Questions about the matrix below. Counting starts at 0.
1) Give the entry at row 1, column 1.
2) Give the entry in row 0 and column 2.
3) Give the entry at row 1, column 0.
4) Give the entry at row 0, column 1.
5) Give the bottom-right entry.
6) Give the entry in row 0 and column 0.
[[  0  -1  -8  -4   1   3  -2 -11   2]
 [  0   2  -2  -1  -8   0  -8  -4   4]
 [  4   2 -24   6  -9  13 -10 -38  12]
 [ -1  -2  -4   0   2   1   0  -6   0]
 [  0   7   2  -4   9   1  13   3  -7]
 [  1   0 -11   1  -1   5  -3 -16   4]
 [  0   1  -3  -1 -11   0 -12  -5   5]
 [ -1   1  -2  -7 -10   0 -12  -5   5]
 [  1   0 -11  -5  -1   5  -4 -17   4]
 [ -2  -3   1  -5   5  -2   2   2  -3]
 [  1 -12 -13 -16  14  -6  10  11  14]
 [  4  -3  -2  -6  -1  -4  -4  -1  -9]
 [  5  -1   2   0  -6  -4  -9  -5 -16]
 [ -1   1  -2   3  -9   0 -11  -5   5]]
1) 2
2) -8
3) 0
4) -1
5) 5
6) 0

Read these off the table that follows. Rows and columns are numbered from 0.
1) Find the entry at row 0, column 0.
2) Find the entry just right of -34.
3) Find the entry in the bottom-right corner.
4) Find the entry in row 0 and column 2.
5) Find the entry in row 1 and column 0.
6) Find the entry at row 0, column 1.
7) Find the entry directly below 19.
8) Find the bottom entry of the column that holds the largest entry.
[[-25 -31 -17   9   7  -1   0  42  -5]
 [ 29  32  21  -7 -10  -2   3 -42   9]
 [ 15  18   8  -5  -4   0   0 -21   3]
 [ 35  35  32  -2 -20 -10  11 -47  18]
 [ 12  -8  21  14 -18 -17  16  14  18]
 [-34 -20 -38  -8  27  19 -20  25 -26]
 [ -3  -9  -2   5   0  -3   2  16   1]
 [ 12  -3  17   9 -13 -11  11   6  13]
 [ -7 -18   0  11  -4  -8   7  27   5]
 [ 20  13  24   5 -18 -13  13 -18  17]]
1) -25
2) -20
3) 17
4) -17
5) 29
6) -31
7) -3
8) -18

X =
[[ 32 -38 -35  41 -33  33  31  36  48 -38]
 [-30  30  28 -24  30 -29 -29 -28 -27  39]]
Counting starts at 0.
What is the entry directly above -28?
A: 36
What is the top entry of the column that holds the largest entry?
A: 48
The entry in the bottom-right corner -> 39
What is the entry at row 0, column 0?
A: 32
What is the entry directly below 41?
A: -24
What is the entry in the top-right corner?
A: -38
What is the entry just right of 33?
A: 31
What is the entry directly below -35?
A: 28
The entry at row 0, column 2: -35

Questions about the matrix below. Indices start at 0.
1) Which number is the bottom-right entry?
2) Which number is the entry in row 0 and column 2?
3) Which number is the entry in the bottom-left corner?
4) Which number is the top-left entry?
5) Which number is the entry in row 0 and column 1?
6) Which number is the entry in row 2 and column 2?
7) Which number is the entry at row 1, column 2?
8) Which number is the entry in row 2 and column 0?
[[  8   8  17 -17   7  -9 -22 -16  -4]
 [-24 -27 -52  13  -9   9  11  15   8]
 [  6  36  47   2   7  -1  12 -12  -9]
 [-34   4 -20  24 -13  14  26  20   6]
 [ -4  36  47   8  -3   3  17 -13  -7]
 [-33   6 -16  31 -11  14  29  20   4]]
1) 4
2) 17
3) -33
4) 8
5) 8
6) 47
7) -52
8) 6

Questions about the row below.
1) Give the third entry from the left.
2) Give the first entry from the left.
3) Give the second entry from the right.
4) Give the entry just right of 18.
32,1,7,18,-6,-2,6,29,31,19,-2,54,26,-1,10,0
1) 7
2) 32
3) 10
4) -6

Questions about the table below.
1) Which number is the entry just left of 142?
2) Which number is the second largest entry?
3) Which number is the entry just right of the largest entry?
4) Which number is the entry just right of 175?
5) Which number is the first entry in reading order?
((132, 145, 99, 139, 174, 105, 159, 147, 63, 61, 92, 84, 81, 90, 104), (169, 155, 137, 171, 171, 128, 139, 232, 112, 122, 150, 109, 160, 125, 158), (148, 138, 159, 145, 135, 142, 133, 190, 166, 169, 175, 149, 160, 161, 166), (123, 133, 136, 124, 125, 150, 146, 63, 152, 143, 124, 161, 128, 146, 124))
1) 135
2) 190
3) 112
4) 149
5) 132

Read these off the array that follows. Counting starts at 0.
1) The entry in the top-right corner?
2) The entry just right of the largest entry?
3) The entry in row 0 and column 1?
4) The entry at row 1, column 0?
5) The maximum?
6) The entry in the top-left corner?
7) The entry at row 2, column 0?
8) The entry in row 2 and column 1?
-14,20,13,16,0,-10,35,0,-15,-46
-13,19,13,15,0,-10,34,-1,-14,-44
-9,16,9,11,-2,-8,31,-4,-10,-32
-15,16,15,16,4,-9,26,6,-17,-51
-14,20,14,16,1,-11,34,1,-16,-48
-12,19,11,13,-1,-9,34,-2,-13,-39
-10,17,10,12,-2,-9,32,-3,-11,-34
-15,19,15,17,2,-10,33,3,-17,-51
-15,19,15,17,1,-11,34,2,-16,-50
-9,16,8,10,-3,-8,30,-4,-9,-29
-15,18,15,17,3,-10,29,5,-17,-51
-11,18,10,13,-2,-9,33,-3,-12,-37
-12,19,12,14,-1,-10,34,-2,-13,-42
-15,15,15,16,5,-8,23,7,-16,-49
-15,19,15,17,2,-10,31,4,-17,-51
1) -46
2) 0
3) 20
4) -13
5) 35
6) -14
7) -9
8) 16

147	113	183	180	44	99	163	215	95	147
158	93	69	173	146	132	44	126	74	159
65	145	140	163	169	158	132	180	111	116
100	203	141	149	163	126	134	145	158	118
146	59	60	131	61	89	92	78	111	149
62	204	179	95	204	169	184	153	228	103
41	122	164	185	96	142	147	191	144	168
91	84	105	113	111	123	83	78	102	184
102	56	108	158	123	160	49	133	30	193
134	138	111	205	107	137	79	204	34	125
78	78	144	153	75	76	136	132	101	149
164	89	66	185	38	46	140	148	149	120
The 1st entry, reading row by row -> 147
The smallest entry in the last row -> 38
What is the entry just left of the smallest entry?
Answer: 133
What is the entry just right of the smallest entry?
Answer: 193
What is the last entry, reading row by row?
Answer: 120
The smallest entry in the first column: 41
What is the entry directly above 62?
Answer: 146
What is the second entry on the main diagonal?
Answer: 93
The 3rd entry on the diagonal from the top-right corner: 180
The first entry on the diagonal from the top-right corner: 147
The entry directly above the largest entry -> 111
What is the largest entry in the first column?
Answer: 164
What is the entry directly above 203?
Answer: 145
The top entry of the column that holds the smallest entry: 95
What is the 4th entry, reading row by row?
Answer: 180
What is the entry just right of 148?
Answer: 149
The second largest entry: 215
What is the third entry on the main diagonal?
Answer: 140
What is the 2nd entry on the diagonal from the top-right corner?
Answer: 74
The entry directly above the smallest entry -> 102
The third largest entry is 205
The smallest entry in the last column: 103
The entry directly below the largest entry -> 144
The entry just left of the largest entry: 153
What is the entry directly above 116?
Answer: 159
The entry just right of 179 is 95
The first entry in the row that holds the smallest entry is 102
What is the 3rd entry, reading row by row?
Answer: 183
The second entry, reading row by row is 113
The largest entry is 228
